M =
-1.98; +0.37; -0.22; +0.36; +1.16; +1.47; +1.66; -0.19; -0.96; +0.15; -3.01; +1.86; -0.95; +0.72
+0.08; +0.29; -0.16; -0.14; +0.07; -0.20; -0.52; -0.41; -0.30; -0.78; -0.02; -0.12; -0.73; -0.33
+2.55; -1.09; +0.30; -0.53; -0.64; -2.26; -2.15; -0.42; +1.62; -0.54; +3.76; -1.35; +1.03; -1.09
-0.31; +0.95; +0.12; -0.63; +0.56; +0.55; -1.11; +0.58; +0.32; +0.00; -0.37; +0.05; -0.36; +0.52
+3.60; -1.12; -0.08; -0.34; -0.70; -2.49; -2.64; +0.46; +0.80; -1.02; +5.12; -2.68; +1.63; -1.18
-0.90; +0.53; -0.22; +0.18; +0.08; +0.83; +0.72; +0.08; -0.54; +0.22; -1.34; +0.58; -0.38; +0.29
-0.39; +0.18; -0.07; +0.15; -0.12; +0.48; +0.40; +0.04; -0.30; +0.14; -0.68; +0.41; -0.20; +0.12
-0.25; -0.30; +0.01; -0.36; -0.26; +1.26; +0.57; -0.10; +0.40; -0.28; -0.54; +0.27; -0.42; -0.23
+3.14; -1.20; +0.40; -1.32; -1.35; -2.90; -3.20; -0.20; +1.67; -0.66; +5.81; -1.53; +1.54; -1.20
-1.09; +0.39; +0.13; +0.73; +0.64; +1.00; +0.57; +0.43; -1.12; +0.78; -1.44; +0.71; -0.74; +0.40
+1.01; +0.11; +0.38; -0.29; +0.21; +0.09; -0.13; +0.30; -0.20; +0.37; +0.92; -0.71; -0.45; +0.29
-1.95; +0.96; -0.15; +0.51; +0.74; +1.49; +1.56; +0.20; -1.21; +0.24; -2.98; +0.92; -0.88; +0.69
-2.74; +1.15; -0.18; +0.58; +1.08; +1.86; +2.18; +0.36; -1.54; +0.27; -4.08; +1.54; -1.41; +1.17
-1.35; -1.11; +0.72; +1.25; +0.31; +0.85; -0.06; +0.69; -0.89; +1.54; -1.95; -0.35; +0.62; +1.19
Counting starts at 0.
Report the entry in the top-left corner.
-1.98
Report the entry at row 2, column 2.
+0.30
Report the top-right entry.
+0.72
Report the entry just left of -0.26.
-0.36
The entry directly below -0.31 -> +3.60
The top entry of the column that holds the largest entry: -3.01
The entry directly above the largest entry is -0.54
Report the entry in row 0 and column 1.
+0.37
Report the entry directly below +3.76.
-0.37
Report the largest entry.
+5.81
The entry directly below +0.73 -> -0.29
Report the entry just right of -0.45.
+0.29
The entry in the bottom-right corner is +1.19
Report the entry just left of +0.14.
-0.30
The entry in row 2 and column 0: +2.55
Report the bottom entry of the column that holds the largest entry.
-1.95
Report the entry at row 1, column 0.
+0.08
The entry in row 0 and column 2: -0.22
Report the entry just left of the smallest entry.
+0.27
Report the smallest entry.
-4.08
Report the entry directly above the smallest entry.
-2.98
Report the entry just right of +1.25.
+0.31
Report the entry at row 2, column 1.
-1.09
The entry just left of -0.73: -0.12
The bottom-left entry: -1.35
Report the entry in row 1 and column 2.
-0.16
Report the entry just left of +1.62.
-0.42
The entry just right of the smallest entry -> +1.54
The entry directly below +0.09 is +1.49
The entry just right of -1.34 -> +0.58

grid =
-1.01; +3.54; -1.33; +0.54; +1.31; +2.08; -2.62; +0.95; +4.09
+0.82; -5.53; -0.22; -3.47; -2.19; -2.79; +1.42; -0.52; -1.67
+0.36; +0.12; +2.83; -2.86; +1.12; +1.22; +2.00; -3.33; -2.06
+2.03; -2.94; +0.59; -3.45; +0.13; -0.02; +0.50; -0.04; -0.42
-2.82; +3.06; -1.52; +3.77; +1.37; +1.89; -2.00; +1.72; +3.12
-2.67; -2.77; -0.63; -1.90; +2.75; +2.89; +1.55; -1.83; -1.21
Rows and columns are numbered from 0.
The entry at row 1, column 0 is +0.82
Report the entry directly above the smallest entry.
+3.54
The entry directly below the largest entry -> -1.67
The entry just right of -0.02 is +0.50
The top-right entry -> +4.09
Report the entry in the bottom-right corner.
-1.21
The bottom entry of the column that holds the smallest entry: -2.77
The entry directly below -0.22 is +2.83
The entry at row 0, column 2 -> -1.33
Report the entry in row 2 and column 0.
+0.36
The entry in row 0 and column 0 is -1.01
The entry just right of +3.77 -> +1.37
The bottom-left entry -> -2.67
The entry just left of the largest entry -> +0.95
Report the entry just left of +0.50.
-0.02
The entry just left of -0.02: +0.13
Report the entry just right of the smallest entry.
-0.22
The entry in row 2 and column 1 is +0.12
The entry just right of +1.55 -> -1.83
The minimum -> -5.53
The entry just left of +2.00 -> +1.22
The entry directly below -2.00: +1.55
The entry directly above +1.55: -2.00
The entry directly below +2.08 -> -2.79
